Look-ups in named tables: a row name and a column name give one cell, copied from the table.

zadipav:
|  | bine | vaga | rut | zevidef | vad | tel | zegokap |
|---|---|---|---|---|---|---|---|
| fur | -3 | 23 | -13 | -20 | -21 | -2 | 10 |
| kovor | -14 | 3 | -10 | 7 | 10 | -61 | -34 |
| rakaga | 0 | 9 | 20 | -24 | -51 | 10 | 20 |
| kulepan | 3 | 54 | 12 | -26 | -49 | 28 | 47 |
| naginov | 2 | -24 | -23 | -23 | -13 | 25 | 0 |
| med | -2 | 7 | -16 | -18 | -15 | 4 | 4 |
| larezaf | 6 | -36 | 13 | 2 | -26 | 44 | 24 |

kovor, zevidef -> 7
larezaf, bine -> 6
fur, vad -> -21
kovor, bine -> -14
med, zevidef -> -18
kulepan, vaga -> 54
kovor, tel -> -61
larezaf, rut -> 13
larezaf, vad -> -26
kulepan, tel -> 28
kulepan, zegokap -> 47
rakaga, zegokap -> 20
med, vad -> -15
rakaga, vad -> -51
kovor, vaga -> 3
med, bine -> -2
Which row has the largest zegokap? kulepan

Table moger
	lamaro	midutu	ton	vogeku	zam	zab
pok	3.401	3.984	4.045	3.589	4.477	3.486
gufida	4.778	4.455	5.049	5.586	3.063	4.177
roba	7.764	2.967	1.914	3.295	2.094	4.945
gon	3.835	3.146	2.704	3.163	2.995	4.000
dip	5.675	2.517	1.326	2.366	2.307	4.530
kososam	2.123	3.303	2.766	1.925	4.973	3.125
sadu	3.424	3.811	4.127	4.637	2.828	3.992
dapig	4.338	3.274	3.039	3.743	2.583	4.178
feraveb	4.590	3.145	2.447	2.519	3.872	3.874
ladebis	3.255	4.038	4.335	4.219	3.884	3.664
ganikin	1.547	4.027	4.559	4.123	4.137	3.350

What is the vogeku of gon in moger? 3.163
What is the vogeku of dapig in moger? 3.743
What is the vogeku of ladebis in moger? 4.219
What is the zam of feraveb in moger? 3.872
What is the vogeku of pok in moger? 3.589
What is the lamaro of feraveb in moger? 4.590
What is the midutu of dapig in moger? 3.274
What is the ton of feraveb in moger? 2.447
What is the midutu of dip in moger? 2.517
What is the midutu of ganikin in moger? 4.027
What is the vogeku of gufida in moger? 5.586
What is the ton of gon in moger? 2.704
What is the midutu of gon in moger? 3.146
What is the zam of dapig in moger? 2.583
What is the midutu of sadu in moger? 3.811

dem:
|  | dil | sef |
|---|---|---|
| senen | 1.2 | 47.2 |
| vuvoni | 92.0 | 22.6 |
| bet | 69.8 | 22.0 |

What is the sef of senen in dem?
47.2
What is the dil of senen in dem?
1.2
What is the sef of vuvoni in dem?
22.6
What is the dil of bet in dem?
69.8
What is the sef of bet in dem?
22.0
What is the dil of vuvoni in dem?
92.0

Table deno
|  | bivubur | sepuna | tozazal | makire | nabu |
|---|---|---|---|---|---|
| fari | 43 | 37 | 48 | 33 | 44 |
| lozu | 93 | 54 | 41 | 39 | 85 |
| bir | 68 | 55 | 33 | 15 | 85 |
| ren | 70 | 31 | 48 | 59 | 28 |
| lifuf | 85 | 49 | 66 | 75 | 33 |

What is the bivubur of ren in deno?
70
What is the sepuna of lozu in deno?
54
What is the bivubur of lifuf in deno?
85
What is the tozazal of lozu in deno?
41
What is the nabu of lozu in deno?
85
What is the bivubur of fari in deno?
43

mav
|  | dop | rovo | nunerem | migem | pido | zuvanin | bugufa |
|---|---|---|---|---|---|---|---|
| kef | 28.4 | -12.7 | -15.8 | -10.5 | -16.2 | 10.7 | -17.1 |
| nur | 20.8 | -12.5 | -14.0 | -13.6 | -18.4 | 13.9 | -13.9 |
| les | -20.6 | -6.2 | -9.7 | -8.1 | -6.1 | -8.0 | -8.0 |
| kup | 51.7 | -29.9 | -21.2 | -27.9 | -25.5 | 31.9 | -36.0 |
| zatuzar | -49.7 | 14.3 | 0.0 | 11.6 | 7.3 | -32.0 | 16.8 |
| vin | -52.2 | 0.0 | 1.6 | 0.3 | 4.5 | -30.6 | 8.9 |
| tof | -54.6 | 10.9 | 1.7 | 11.7 | 9.2 | -37.5 | 20.5 |
| zum | -19.6 | -3.6 | 4.0 | -9.7 | -1.5 | -27.8 | -4.0 |
| reri | -9.9 | -12.9 | -6.7 | -8.8 | -1.0 | -4.8 | -16.8 |
| pib | 13.8 | -8.1 | -17.4 | -4.7 | -8.8 | -5.9 | -13.8 |

zum, rovo -> -3.6
zum, dop -> -19.6
kef, bugufa -> -17.1
tof, rovo -> 10.9
tof, nunerem -> 1.7
reri, migem -> -8.8

